Each row below holds a small network's activations on one input, seen along a few directions.
In each table, some parts of the input vary, and every possible input appears once, in random order.
Descriptions start from the smaller parts, as in this example, which fits no table here: one of 3 separate values, together with either a single point or one of 9 places along a line or (one of 6 places along a line, together with one of 8 places around a ring).
Shared parts are said once, and a part with two or three values counts as separate values.
(in the rows, 128 means zero)

Other details of the inputs vary at random and push rows far along three fixed directions, the same in every table; ignore that.

Table:
x1: [133  91 133 149 105 100  89 103 135 105 147 150  81 154]
x2: [103  85 157 149 115 136  64 146 136  79 207 146 115 100]
x3: [133 102 144 104 141 131 120 168 152  81 143 153 129  65]
x4: [154 185 105 116 143 141 172 138 110 219  59  97 208  54]
x5: [172 173 126  82 144 153 191 168 140 169  70 108 186  54]
x6: [115 120 136 153 112 144 114 135 132 120 159 137 115 130]
x7: [111 143 131 138 123 141 152 107 133 118 150 108 104 194]
x8: [131 120 117 137 126  98 120 103 121 127 106 142 108 142]
x9: [141 144 139 112 138 141 147 143 142 131 128 120 146  83]
x10: [128 120 127 144 115 109 110 100 121 140 131 126 117 135]
x11: [128 108 137 158 127 123 104 144 154 100 141 172 103 101]
x12: [103  70 151  99 135 143  94 179 141  38 183 156 108 104]
x13: [107 129 145 105 138 157 132 158 126 108 165 110 154 104]
x14: [121 110 138 153 111 134  97 121 134 117 168 130 111 156]
x15: [ 97 121 110 117 132 132 133 119  86 127 118 117 128 203]
x16: [177 141 125 180 117  75 105  81 163 171  91 155 105  85]
x17: [201 150 119 161 110  86 131  83 162 172  80 147  97 100]
x18: [124 155  96 127 109 116 162  64  81 189  90  84 122 243]
x19: [111 143  93 120 122 103 159  72  79 159  87 102 115 234]
x20: [206 120 142 193 108  78  82  97 202 136 109 189  67  86]
x21: [ 83 120 139 135 124 132 124 104 121 101 181 104 105 216]
x22: [129 119 134 110 115 156 122 151 117 124 148 119 140 123]
x23: [139 113 127 155 126  84  99  96 142 123 112 158  95 122]
x24: [115 138 125  68 159 175 164 199 111 118 112 114 186  82]
x25: [169 104 129 193 129  65  75 102 180 111 102 202  65 111]
x26: [ 85 117 129  97 134 186 121 189  85 122 160 106 182 110]
x27: [ 98 132 127 106 122 166 133 138  83 137 162  85 166 134]
x28: [166 174 112 144 139 105 177 101 165 164  66 134 116 127]
x29: [ 99 150  91  95 135 137 172 108  61 164  86  85 152 217]
x30: [111 138 132 145 108 154 132 125 121 134 159 115 124 154]
x31: [165 166 112 104 133 139 165 146 113 192  70 106 188  38]
x32: [152 127 131 150 135  85 124  98 164 118 111 155  92 117]
x33: [131 116 130 115 137 113 129 131 142 102 118 145 107 143]
x34: [127 132 129 105 125 135 151 121 124 123 134 106 121 162]
x35: [ 84  84 141 118 141 150  83 186 116  71 175 154 147  84]
x36: [187 140 130 150 118 105 123 117 159 155 102 146 121  51]
x37: [144 121 149 123 130 140 126 156 161 103 143 139 125 105]
x38: [100 158 117 119 129 141 167 102 102 149 131  80 137 226]
x39: [100 134 121 131 138 111 137  94 117 122 134 116 114 190]
x40: [142 164 114  96 164 144 174 166 130 154  74 118 182  74]
x41: [128 110 154  98 129 152 123 170 146  85 166 134 135  75]
x42: [ 95 120 144 102 129 184 116 189 105 118 177 107 187  75]
x43: [ 59  89 129 139 122 121  84 106  90  87 182 128 101 212]
x44: [162 137 118 147 123 112 126 109 136 164  90 137 122 121]
x45: [ 96 129 126 117 144 127 139 129 119 113 136 119 134 164]
Each input here is: one of 5 places around a ring, together with either a single point or one of 8 places around a ring.
The inputs of x44 and x37 match in every part but the place on the ring of 5. If x26 is changed in the same way as x44 into x37, which row does it become?
> x38
The inputs of x25 and x14 match in every part but the place on the ring of 5. If x19 is changed in the same way as x25 into x14, which row does it become?
> x17
Change only the place on the ring of 8 in x3. List by row number the other rows that result.
> x12, x24, x32, x33, x39, x40, x45
Change only the place on the ring of 5 in x43. List by row number the other rows that result.
> x2, x13, x16, x39
